These are the activations of a small neural network, seen along a few directions. Each row is one input.
Each table varies a few parts of the input and shows all the possible inputs, shuffled.
A made-up example of a description, with smaller parts first: one of 3 separate values, together with either a single point or one of 9 places around a ring or (one of 6 places along a line, together with one of 8 places around a ring).
Shared parts are said once, and a part with two or three values counts as separate values.

Other details of the inputs vary at random and push rows far along three fixed directions, the same in every table; ignore that.

A family of inputs:
row 1: [  4.0  11.2 -16.9  31.8   7.0 -42.9 -80.4  -4.7 -28.0 -12.2   9.9]
row 2: [ -5.4  40.7  -8.0  11.5  14.7   4.2 -69.4 -19.2 -17.4  -4.9   3.1]
row 3: [-17.2  33.1 -42.4 -72.6  50.4  19.4 -22.7 -25.6  52.6  65.8  20.5]
row 4: [ 12.3 -67.2  12.2  -8.4  -7.6 -21.9  39.0  34.2  -3.4  17.2  42.6]
row 5: [  2.3  25.5  -3.7  23.1 -15.9   9.5  22.8 -15.4   2.6 -37.6 -53.1]
row 6: [  3.2  37.6  -9.2   3.5   9.7   3.8 -77.5 -18.0  -5.1 -14.9   5.9]
row 7: [  3.2   8.2  19.7  16.4 -17.1  20.1  17.7   2.2  -7.4 -31.7 -27.3]
row 8: [  0.6 -61.9  19.2  -8.1  -3.9 -25.3  33.3  46.4  -6.6  16.7  30.6]
row 9: [-14.3  30.9 -25.4 -66.2  22.2  37.9  42.4  -2.9  64.7  34.3 -11.1]
row 10: [  1.0 -39.5  23.6   1.3  -9.3  -8.2  33.9  23.6 -13.7   5.0   4.3]
row 11: [  1.9  11.4  20.3  24.3 -16.7  21.6  19.4  -5.7 -15.7 -29.5 -28.3]
row 12: [  2.4 -39.5  21.8   5.6  -7.3  -9.3  38.9  15.5 -16.4   5.5  16.3]
row 13: [ -6.2 -63.4   2.0  -0.9 -12.0 -46.5  42.3  40.5  -0.9  28.7  19.3]
row 14: [  6.8 -61.5  15.6  -9.4  -7.4 -26.0  36.3  47.1   2.5  19.4  41.9]
row 15: [-26.7  28.3 -37.7 -61.1  17.5  17.1  46.1 -11.0  61.5  44.9 -36.3]
row 16: [ 11.8   2.1  20.8  23.2 -18.2  23.7  18.5 -20.3  -9.7 -29.0 -21.7]
row 17: [ -6.4  26.4  -3.6  25.2 -22.7  11.4  23.0 -15.5   3.0 -28.2 -48.4]
row 18: [ 13.4 -66.2  12.3  -7.7  -8.4 -22.0  40.9  35.9  -2.5  19.6  43.7]
row 19: [ -0.9  27.2  -5.6  14.7  11.3  -7.5 -74.5  -2.6 -17.9  -6.7  17.6]
row 20: [  4.7   7.1 -13.6  26.6   6.9 -42.5 -83.4  -8.7 -28.9 -15.6   2.3]
row 21: [ -5.4  25.6  -2.3  24.3 -23.0  11.9  20.9 -17.5   2.1 -30.2 -51.6]
row 22: [ 10.4   4.1   0.6  27.9   8.0 -17.5 -79.8 -16.5 -30.7  -3.6  35.2]
row 23: [-18.9  33.5 -21.6 -60.4  27.4  38.1  51.8 -15.6  49.2  45.8 -11.0]
row 24: [ -0.2  30.2  14.5  21.6 -15.8  33.2  26.1 -11.2  -6.0 -27.5 -35.4]
row 25: [  1.4   8.0   1.1  22.9   8.3 -20.9 -81.4   4.7 -30.6 -10.5  28.0]
row 26: [  2.4  25.7  16.5  19.1 -12.9  32.6  24.0 -25.2 -10.8 -31.2 -33.5]
row 27: [  8.1   8.9  14.4  19.2 -20.0  19.1  17.9   1.7  -0.4 -33.4 -14.1]
row 28: [  2.9  24.6  18.4  16.1 -13.4  32.8  23.7 -26.2 -10.8 -30.6 -37.0]
row 29: [ 10.3   4.1  17.7  27.4 -17.8  23.5  21.6 -17.6  -8.9 -28.3 -15.3]
row 30: [-13.5  40.8 -54.9 -79.1  54.8  13.3 -50.2 -22.0  52.1  63.8  31.5]
row 31: [ 14.6 -48.0  15.9  -3.4 -13.3  -6.7  35.3  18.7  -4.1  -0.3  17.4]
row 32: [ -2.7 -47.7 -22.0  -8.3  24.6 -76.0 -56.7  30.8 -14.5  39.4  53.9]
Description of these inputs: one of 4 places along a line, together with either one of 2 separate values or one of 6 places around a ring.
The inputs of row 30 and row 31 match in every part but the place on the line of 4. If row 9 is changed in the same way as row 30 into row 31, which row does it become? -> row 6
Change only the choice among 2 separate values in row 13. List by row number the other rows that result. -> row 1
Change only the place on the ring of 6 in row 29. List by row number the other rows that result. -> row 2, row 4, row 12, row 25, row 27
Change only the place on the line of 4 in row 10. List by row number the other rows that result. -> row 2, row 11, row 24

A family of inputs:
row 33: [ -0.5  24.6 -13.1 -13.5  17.5  -0.3 -44.2 -26.1   4.6   1.6   8.5]
row 34: [ -0.2  30.7   8.2  19.3 -12.9  14.7  22.8 -15.7   8.1 -33.0 -43.4]
row 35: [ 11.7 -27.0  20.6  25.0   7.6 -12.5 -33.3  11.8 -36.2  10.3  61.5]
row 36: [ 12.1 -34.7   0.2  11.8 -11.3 -33.6 -41.9  19.1 -24.8  -4.4  41.0]
row 37: [  0.7  22.8   1.3  -6.7   2.1  18.5  35.7  -9.6  18.3 -20.2 -30.6]
row 38: [ -2.6 -39.1   5.1  27.9   0.8 -47.7 -44.1  20.6 -17.8   8.3  16.9]
row 39: [  5.6  16.3   0.2  -5.0   1.6  28.2  32.4  -7.4  20.6 -17.3 -38.8]
row 40: [  2.9  18.6 -10.1  -0.6   6.7   9.5 -54.2 -33.7   3.0   1.9  -2.8]
row 41: [  9.1 -57.0  35.8 -12.0   0.5  14.3  50.3  32.5   7.4  21.0  34.5]
row 42: [-11.4  25.9 -12.2 -13.1   7.4   4.0 -50.8 -26.9 -11.7  13.4  -0.6]
row 43: [ -7.3  30.0 -15.4 -19.7  20.8   1.6 -43.4 -11.1  -8.8   6.0  -2.1]
row 44: [ -1.4 -35.7  25.8  21.4 -23.3 -20.6  37.8  29.5 -26.7 -12.3 -14.6]
row 45: [  8.1 -49.6  27.0  11.5 -25.5 -12.8  44.7   5.1  -9.5  -7.5   7.9]
row 46: [-15.9  37.5   9.6  34.6 -24.7  16.4  13.2 -13.1 -13.6 -36.7 -64.1]
row 47: [  1.7  21.6  -3.8  -0.4 -29.0  33.8  30.6 -19.3  17.9 -19.5 -29.2]
row 48: [ 10.1 -46.9  15.3  21.2 -25.8 -11.0  49.9   3.8 -17.3   0.3   9.9]
row 49: [ -5.5 -29.0  -5.2  26.1 -13.0 -50.8 -41.8  30.6 -17.2   2.6  26.1]
row 50: [-24.9  -4.9  -3.8 -90.6  34.7  40.8  72.8  20.7  53.4  76.9  24.3]
row 51: [-14.7   9.5 -26.4 -75.3  39.2  18.5 -15.4  16.8  48.2  70.6  59.7]
row 52: [  6.4  21.5 -10.5  -2.0  12.7  10.2 -52.2 -26.7   1.1  -5.9  -4.1]
row 53: [  2.8  34.0  -2.5  31.7 -14.6  17.5  27.6 -18.4  -1.2 -27.7 -42.7]
row 54: [-16.9  -6.0  -1.9 -83.6  36.0  37.4  74.6  13.2  65.4  67.7  30.9]
row 55: [  1.1 -49.5  21.8  -4.6 -16.5 -10.6  48.2  24.2 -20.4   3.0   3.7]
row 56: [  2.7  29.5 -22.4   1.7  14.4   2.5 -40.0 -29.4  -6.1   4.4   7.3]
row 57: [  3.5  26.1  -9.1   5.6   0.2  21.2  40.9 -12.3   9.3 -14.3 -30.2]
row 58: [ -3.4  40.4   1.4  58.0 -26.3  15.3  17.5 -25.1 -11.2 -44.1 -56.3]
row 59: [  1.4 -42.9  21.3   2.4 -11.1 -17.5  45.7  34.4 -21.7  -5.1  -2.7]
row 60: [  2.6  30.3 -25.8  -5.4  22.7  -0.7 -34.8 -20.4  -1.4   7.6   8.2]
row 61: [  6.6  22.4 -13.5  -8.5  20.7   7.3 -47.1 -17.7   5.5  -3.4  -3.8]
row 62: [  1.4  33.8  -2.1  19.7 -27.0  21.3  22.3  -3.1  11.5 -36.0 -42.5]
row 63: [ -7.3 -31.5   5.9  26.3   0.1 -56.0 -38.5  17.8 -20.1   4.7  22.9]
row 64: [ 10.8 -29.3  -2.1  14.5  -4.4 -40.0 -40.7  30.7 -23.6  -8.0  35.8]
row 65: [  0.9  28.5 -27.3 -20.4  12.4   1.5 -42.3  -3.8  12.3   2.3  11.0]
row 66: [ -0.6  25.6 -16.1 -20.3  25.4  -3.5 -38.8 -16.8   9.2   4.0   9.2]
row 67: [ 10.4 -46.4  23.7  22.9 -18.1 -16.9  36.6  26.1  -6.5 -10.9 -10.6]
The inputs of row 57 and row 59 match in every part but one. If row 56 is changed in the same way as row 57 into row 59, which row does it become? -> row 55
Describe the family of inputs behind these rows. -> one of 5 separate values, together with either a single point or one of 6 places along a line
Start at row 63 and move only the place on the line of 6, one step at a time. The first step leads to row 34. Which rows follow, in order? -> row 37, row 66, row 33, row 45
Change only the place on the line of 6 in row 47. List by row number the other rows that result. -> row 36, row 49, row 62, row 64, row 65
List by row number the other rows that have the choice among 5 separate values in common with row 52. -> row 38, row 39, row 40, row 41, row 61, row 67
